A small network was shown many inputs. Here are its activations along a few directions, one row for each input.
Each table varies a few parts of the input and shows all the possible inputs, shuffled.
Descriptions start from the smaller parts, as in this example, which fits no table here: one of 5 places around a ring, together with either a single point or one of 9 places along a line or (one of 3 separate values, together with one of 6 places along a line).
Shared parts are said once, and a part with two or three values counts as separate values.
(in the rows, 128 means zero)

Other details of the inputs vary at random and push rows far along two fixed directions, the same in every table; ignore that.

Rows:
r1: [111  98 128  89  91 134 161 131 120 158 153]
r2: [111 110 156 146  85 118 146 171 175 158  88]
r3: [155 109 114 159 101 101 155 126 134 122 117]
r4: [131 124 114 117 111 114 130 125 129 134 126]
r5: [123 142 134 116 159 142 112 108 103 120 123]
r6: [164 115 100 176 139 129 117 125 120 107 105]
r7: [106 124 163 139  98 115 128 158 172 157  92]
r8: [ 91 101 126  89  81 129 156 125 131 138 147]
r9: [167 127 100 188 131 113 132 125 130 110 108]
r10: [170 104 108 175 139 130 119 136 123 112 125]
r11: [130 193 128 142 189 122  58 121  98  93 128]
r12: [161 143  94 188 116  93 122 138 133 108 117]
r13: [114 166 165  75 176 152 100 101 103 127 144]
r14: [143 178 125 142 209 134  58 121 112 109 138]
r15: [169 115 105 176 138 121 125 139 122  99 108]
r16: [142 105 119 161 111 143 129 136 123 101 137]
r17: [101 112 172 113  76 128 151 157 177 176 101]
r18: [114 119 124 117 100 142 137 133 130 125 150]
r19: [147 107  91 151  99 123 142 133 131 132 115]
r20: [122 106 137  89 105 115 185 117 140 152 131]
r21: [142 198 122 151 197 111  83 124 122 102 125]
r22: [126  96 137  93 107 124 177 114 138 161 145]
r23: [ 79 117 187  83 102 132 144 147 173 192 113]
r24: [157 105  92 160  98 113 147 150 133 121 117]
r25: [ 96 145 176  16 159 154 134  85 126 163 150]
r26: [165 113 117 157 101 117 157 128 139 127 125]
r27: [150 101 103 194 123 130 127 150 121  83 122]
r28: [170 148  99 185 117 109 124 139 137 113 126]
r29: [153 116 114 165 130 125 129 142 108 100 117]
r30: [156 117  99 169 108 107 145 141 138 132 136]
r31: [112 184 152  65 184 144  88 101 121 138 146]
r32: [ 96 130 148  94 147 141 116 107 116 115 141]
r33: [ 95 127 141  95 151 154 123 103 117 122 137]
r34: [ 90  99 119  93  88 142 161 121 131 144 142]
r35: [141 154 138 145 193 142  79 122  97 102 139]
r36: [149 165 130 146 193 124  71 111 109  94 116]
r37: [131  77 118 150 103 141 148 138 123 117 144]
r38: [122 173 123 118 161 119 114 107 130 135 129]
r39: [105 114 120 114 109 134 145 139 129 122 143]
r40: [121 125 120 112 111 125 144 139 116 130 133]
r41: [ 92 135 141  90 152 147 112 121 120 131 163]
r42: [119 124 113 117 109 131 140 125 116 137 129]
r43: [105 161 160  78 176 136  98  98 100 121 135]
r44: [144 117 110 141  86 129 142 142 119 128 135]
r45: [ 76 123 179  81  99 133 150 139 174 189  99]
Description of these inputs: one of 5 separate values, together with either a single point or (one of 2 separate values, together with one of 4 places along a line).
Changing only the choice among 5 separate values turns r43 into r35. The same change can be made to r36. Which row results?
> r10
Changing only the choice among 5 separate values turns r32 into r27. The same change can be made to r3. Which row results?
> r20
Change only the choice among 2 separate values in r14. List by row number the other rows that result.
> r10
Change only the choice among 2 separate values in r37. List by row number the other rows that result.
> r41
Change only the place on the line of 4 in r8. List by row number the other rows that result.
> r4, r11, r12

Rows:
r46: [142 171 130 144 187 129  86 107 117 100 133]
r47: [109  97 138  89  65 130 169 142 157 168 128]
r48: [145 104 111 187 102 119 134 153 144 131 103]
r49: [105 163 155  58 178 140 114  96 120 139 146]
r50: [139 175 126 147 203 131  67 124 103  97 129]
r51: [104 104 138 103  86 132 160 134 155 155 120]
r52: [ 80 162 167  32 183 146 110  85 120 148 159]
r53: [130 164 132 140 189 132  79 108 115 104 140]
r54: [137 103 111 165  97 123 137 150 151 137 110]
r55: [115 100 145 120  79 114 165 145 147 151 121]
r56: [150 173 123 166 182 134  66 119 108  92 130]
r57: [144 174 129 142 186 134  86 114 115 102 135]
r58: [165 112  89 213 106 118 128 150 121  89 122]
r59: [173 108  90 203 101 118 122 143 122  96 118]
r60: [148 116  96 177 126 120 123 137 119 110 127]
r61: [108 141 165  82 166 154 117 115 121 134 140]
r62: [153 110 115 190 103 113 140 147 139 123  97]
r63: [ 82 157 164  44 171 147 119  96 118 142 153]
r64: [152 181 114 169 198 126  74 120 109  90 123]
r65: [130 104 123 147  80 124 149 156 157 132 119]
r66: [108 100 137  69  92 135 163 113 129 158 144]
r67: [133  98 120 151  78 124 154 145 144 147 105]
r68: [127  86 138 108 103 141 160 135 132 150 138]
r69: [109 101 147 104  88 115 164 139 147 165 127]
r70: [104 104 138  89  82 134 160 130 151 168 120]
r71: [142 169 113 173 179 133  81 133 106  89 127]
r72: [169 123  82 212 131 120 109 153 115  95 121]
r73: [157 177 120 161 196 127  75 126 107  90 121]
r74: [109 103 127  83 101 131 164 122 128 151 148]
r75: [122  98 122 112  99 128 158 126 129 128 134]
r76: [153 180 119 157 192 128  79 123 111  91 128]
r77: [133 105 125 149  91 111 145 153 149 142 121]
r78: [147 101 111 188 103 115 136 155 140 121  99]
r79: [110  97 141 108  85 125 165 143 152 164 126]
r80: [141 173 120 137 186 129  90 119 112 104 127]
r81: [114 103 137 100  76 124 172 138 160 166 129]
r82: [157 108  98 183 124 116 119 136 124 103 126]
r83: [149 164 122 157 176 129  75 127 103  96 122]
r84: [ 94 172 156  44 179 144 120  96 116 149 149]
r85: [157 113  88 185 121 118 123 147 119 105 123]
r86: [113 109 137  64 108 128 170 114 128 154 136]
r87: [180 121  90 207 123 116 119 141 125  90 117]
r88: [106 101 148  85  75 115 179 133 155 177 132]
r89: [149 111 116 181  98 119 133 151 135 120  95]
r90: [148  99 109 172  81 119 142 152 144 125 100]
r91: [136 158 126 153 176 128  88 124 107  92 125]
r92: [131 162 130 143 176 134  88 116 114  95 133]
r93: [144 165 115 164 179 133  81 130 109 100 136]
r94: [157 103 101 199 101 114 128 160 145 112 100]
r95: [115 117 140 109 106 125 152 127 148 152 117]
r96: [155 163 112 184 185 130  69 128 111  88 132]
r97: [115 133 163  79 153 149 132 112 125 148 141]
r98: [101 107 135  66  91 138 166 115 124 164 144]
r99: [139 177 130 136 188 130  89 112 113 105 134]
r100: [ 90 163 165  50 169 145 107  83 117 143 152]
r101: [120 108 120 119  94 134 162 133 125 135 141]
r102: [137 101 124 147  74 111 149 154 147 143 117]
r103: [ 83 171 158  61 184 145 108  94 111 134 148]
r104: [115  89 125  94  95 124 168 122 127 149 138]
r105: [121 102 124  97  85 130 163 124 126 145 139]
r106: [165 120  90 201 114 119 115 141 115  99 116]
r107: [ 79 161 170  45 171 147 118  85 120 141 156]
r108: [102 165 152  87 175 145 103 103 115 123 148]
r109: [157 162 117 168 184 123  83 119 116  90 124]
r110: [138  94 113 157  77 121 151 160 157 140 119]
r111: [109  99 141 104  82 126 176 128 151 173 117]
r112: [151  97 110 198  86 115 146 159 141 112  95]
r113: [103 108 140  70  93 135 164 109 126 158 147]
r114: [166 117  92 196 136 116 106 144 121  91 121]
r115: [128 170 130 136 189 132  82 114 110 107 141]
r116: [ 93 159 157  63 171 143 115 107 110 133 143]
r117: [118 107 146 116  86 111 167 137 147 164 123]
r118: [163 114  99 178 114 117 119 143 114 102 114]
r119: [107 103 140 115  90 129 162 134 149 154 114]
r120: [146 110 111 184 100 119 132 155 145 108 100]
r121: [145 101 118 169  75 118 147 160 145 136 109]
r122: [ 99 159 158  45 175 138 120  92 123 141 146]
r123: [143 107 112 167  90 120 146 145 152 140 108]
r124: [156 114  94 174 106 121 128 141 117 110 119]
r125: [ 90 155 158  49 178 144 111  96 118 146 154]
r126: [122 108 129 102 104 127 148 118 120 140 131]
r127: [119 101 124  96 110 126 154 126 123 142 135]
r128: [105 174 152  78 175 145  96 104 109 132 147]
r129: [185 121  83 215 114 118 126 154 123  93 119]
r130: [112 100 125  97  87 132 172 128 129 140 142]
r131: [ 93 155 156  60 170 139 116 105 112 130 141]
r132: [ 96 104 132  72  95 135 174 119 127 150 142]
r133: [127 102 131 138  77 113 155 152 152 139 120]
r134: [117 140 161  88 160 152 111 115 118 138 139]
r135: [111 171 153  74 191 134 103  97 113 127 137]
r136: [141 111 126 162  92 116 150 149 149 142 115]
r137: [ 92 102 145  62 104 135 168 106 131 152 147]
r138: [121  93 139 118  65 113 169 146 145 161 120]
r139: [142 164 126 142 180 130  74 117 110  97 127]
r140: [106 103 146 105  81 127 166 141 153 155 124]
r141: [145 165 125 157 182 129  70 114 110  93 126]
Describe the family of inputs behind these rows.
> one of 4 separate values, together with either a single point or (one of 2 separate values, together with one of 4 places along a line) or (one of 3 separate values, together with one of 5 places around a ring)
Changing only the choice among 4 separate values turns r98 into r72. The same change can be made to r134. Which row results?
> r68
Changing only the choice among 4 separate values turns r127 into r86. The same change can be made to r114. Which row results?
> r122
Changing only the choice among 4 separate values turns r70 into r54. The same change can be made to r106. Which row results?
> r60
Change only the place on the line of 4 in r112. List by row number the other rows that result.
> r55, r119, r140
Change only the choice among 3 separate values in r58. List by row number the other rows that result.
> r101, r130
Change only the choice among 4 separate values in r119. List by row number the other rows that result.
> r48, r67, r111
Change only the choice among 3 separate values in r105. List by row number the other rows that result.
> r113, r128
Change only the choice among 2 separate values in r95. List by row number the other rows that result.
> r62
Change only the place on the ring of 5 in r63. List by row number the other rows that result.
> r71, r101, r108, r116
Change only the choice among 4 separate values in r116. List by row number the other rows that result.
> r50, r73, r83
Change only the choice among 2 separate values in r112. List by row number the other rows that result.
> r120
